These are the activations of a small neural network, seen along a few directions. Each row is one input.
Each table varies a few parts of the input and shows all the possible inputs, shuffled.
Descriptions start from the smaller parts, as in this example, which fits no table here: one of 4 places along a line, together with either a single point or one of 9 places around a ring or (one of 2 separate values, together with one of 5 places around a ring).
Shared parts are said once, and a part with two or three values counts as separate values.
In the rows, zero is written as 128.

Other details of the inputs shift rows strongly along two fixed directions, in all tables alike. That doesn't count.

Table:
R1: [ 92 121 149 104 115 166 166 139 141 161 126]
R2: [133  99 209  99  93 114 205  41 199 115 164]
R3: [145 125 191 105 100 107 170  36 237 140  92]
R4: [ 65  87  99 144  90 171 133 211  74 199  97]
R5: [160 152  97 133 160 118 121 158  89  91 170]
R6: [154 159  77 134 177 105  87 153  99 120 102]
R7: [114 141 201  99 120 114 195  30 217 111 103]
R8: [180 172 112 124 176  65 122 152 152 114 171]
R9: [ 89  89 154 109 102 161 149 141 150 148 137]
R10: [164 125 112 114 180  61 109 141 128  81 185]
R11: [154 154  73 131 181 113  82 147 103 111 106]
R12: [176 180 118 146 173  79 106  96 150  95 146]
R13: [172 136 126 150 160  86 114 108 138  51 181]
R14: [170 127 115 140 170  83 113 104 113  65 178]
R15: [104 127 189 116  73  78 187  73 212 133 117]
R16: [118 132 143 140 103 179 160 107 132 172 114]
R17: [ 99 132 132  99  96 164 138 122 150 170 104]
R18: [124 123 140 118  95 180 164 120 134 168 130]
R19: [100 114 177 143  98 164 157 121 119 148 113]
R20: [ 60  78  95  99  98 193  99 172  63 173  95]
R21: [159 120 104 137 147 113 107 160 100  79 178]
R22: [148 161 128 121 156  61  93 162 120  85 144]
R23: [148 131  93 178 139  93 116 156  84 104 140]
R24: [ 96 100  88 143  97 216  84 156  79 196  74]
R25: [133 141 109 136 170  96  82 169  81 100 100]
R26: [168 156  84 153 166 129 102 139  99 110 151]
R27: [140 160  99 144 172 120  97 125 101  86 139]
R28: [132 130  77 155 154  80  93 165  84 106  95]
R29: [ 82  86  99 155  74 185 140 197  52 185 103]
R30: [103 131 138 131 112 181 135  89 144 163  98]
R31: [ 77 109  97 143 111 231 128 164  51 169 101]
R32: [196 148 110 124 163  62 105 150 164 113 172]
R33: [ 85  84 144 103 117 155 137  92 126 142  87]
R34: [178 153 146 141 154  69 126 151 117  77 175]
R35: [112 115 131 103  81 154 125 127 157 178 100]
R36: [ 83 131 141  96 100 163 149 124 138 149 106]
R37: [161 153  83 124 175 107 100 179 114 127 159]
R38: [141 141 117 134 166  90  98 204  92 113 152]
R39: [155 150 119 168 149  54 114 111 133  80 138]
R40: [109 118 209  89  85 103 178  49 234 106 141]
R41: [116  90  93 130  80 213 114 186  72 202 107]
R42: [135 148 121 154 161 106  84 151  87  97 126]
R43: [101 115  96 130  94 216 132 187  61 202 107]
R44: [ 85  98 154 133 100 176 129  92 139 130 113]
R45: [112 109 207 103 106 110 178  31 224 100 113]
R46: [126 155 191  93  92 105 183  61 226 147 123]
R47: [157 133 119 135 175  78  95  90 124  65 160]
R48: [132 108 140 138  89 176 143 106 143 171 113]
Description of these inputs: one of 6 places around a ring, together with either one of 2 separate values or one of 6 places along a line.
Q: Changing only the place on the ring of 6 turns R2 into R14. The same change can be made to R34. Which row results?
A: R19
Q: Changing only the place on the ring of 6 turns R13 into R9. The same change can be made to R16. Which row results?
A: R8
Q: Change only the choice among 2 separate values in R42. List by row number the other rows that result.
A: R39
Q: Which other rows agree with R6 in the place on the ring of 6? List them by row number.
A: R3, R7, R11, R25, R28, R33, R45

Table:
R49: [192 185 101 152 177  77 113 127 136  92 163]
R50: [ 95 126  85 144 164 172  59 156  46 109  82]
R51: [134 111  59 145 138 166  77 193  45 138 137]
R52: [166 133 102 126 163  69  93 175 116  91 176]
R53: [ 72  81 128 142  70 224 141 136  97 195  88]
R54: [111  96  95 147 118 161 104 182  65 154 108]
R55: [172 139 121 149 164  65 115 133 116  77 163]
R56: [ 76  97 216 127  62 194 217  47 180 161 115]
R57: [173 147 109 157 165  85 110 119 118  73 171]
R58: [198 153  83 142 170  78  89 145 114  84 177]
R59: [128 114  58 133 151 159  75 216  37 126 152]
R60: [153 157 118 138 181  83  74  93 127  61 119]
R61: [163 186  95 135 192  91  66 120 123  92 105]
R62: [ 72 104  91 116 112 189 115 135  99 183  54]
R63: [173 166 171 129 141  66 171  86 195 114 147]
R64: [ 67  91 130 133  82 177 136 175  79 168 105]
R65: [160 160 181 113 115 114 189  61 209 137 152]
R66: [ 57  80 149 125  53 191 156 157 110 192  89]
R67: [128 137  72 144 137 118  86 219  64 138 127]
R68: [ 97 134 166 115 108 160 128  65 174 153  62]
R69: [ 83 129 200 110  61 153 207 101 189 189 100]
R70: [141 148 112 134 158 107  72 104 132 100  96]
R71: [145 146 211 127 123  48 190  68 200  66 176]
R72: [ 87  93 197  96  63 156 188 100 193 185 119]
R73: [122 132 108 127 169 103 114 105 113  79 118]
R74: [172 149 167 131 134  66 161  88 192 108 147]
R75: [ 58  85 127 127  58 199 138 180  89 204  82]
R76: [134 125 200 131 120  98 188  70 178  98 149]
R77: [139 119  52 131 146 153  69 220  53 140 143]
R78: [ 50 107 107 108  96 218 139 128 104 211  37]
R79: [157 140  91 130 175  63  92 103 132  71 127]
R80: [135 129 194 105 118 114 187  75 190  98 176]
R81: [182 143 113 147 160  60 107 139 129  89 156]
R82: [110 109  80 142 136 190 102 185  34 137 138]
R83: [114 101 170 105  86 156 167 104 171 151 140]
R84: [149 132 178 134 103 110 172  56 204 123 141]
R85: [ 84 100 214  97  83 149 203  90 184 146 143]
R86: [167 137 112 138 153 105 116 126 113  91 173]
R87: [172 151  98 122 167  69  98 180 124 104 170]
R88: [144 138 138 115 144  72 136  58 188  96 114]
R89: [121 118  75 134 119 191 101 184  66 175 117]
R90: [170 141 124 122 169  54 112 149 134  71 191]
R91: [142 131  51 128 150 156  75 224  56 146 140]
R92: [ 97 123 112 109 101 204 140 177 102 200 111]
R93: [ 59  89 196 100  74 169 197  28 194 161  70]
R94: [ 95 110 103 144  96 207 125 157  90 190  95]
R95: [146 149 165 125 146  82 113  46 191  79 109]
R96: [183 175 118 116 175  52 120 159 152  99 177]
Q: Changing only one part turns R83 into R77. The same change can be made to R66. Which row results?
A: R75
Q: Changing only one part turns R51 into R65. The same change can be made to R53. Which row results?
A: R49
Q: What is each input in this table made of?
A: one of 6 places along a line, together with either one of 2 separate values or one of 6 places around a ring
Q: Change only the place on the ring of 6 in R74. List by row number the other rows that result.
A: R67, R87, R89, R91, R94
Q: Change only the choice among 2 separate values in R88. List by row number the other rows that result.
A: R70
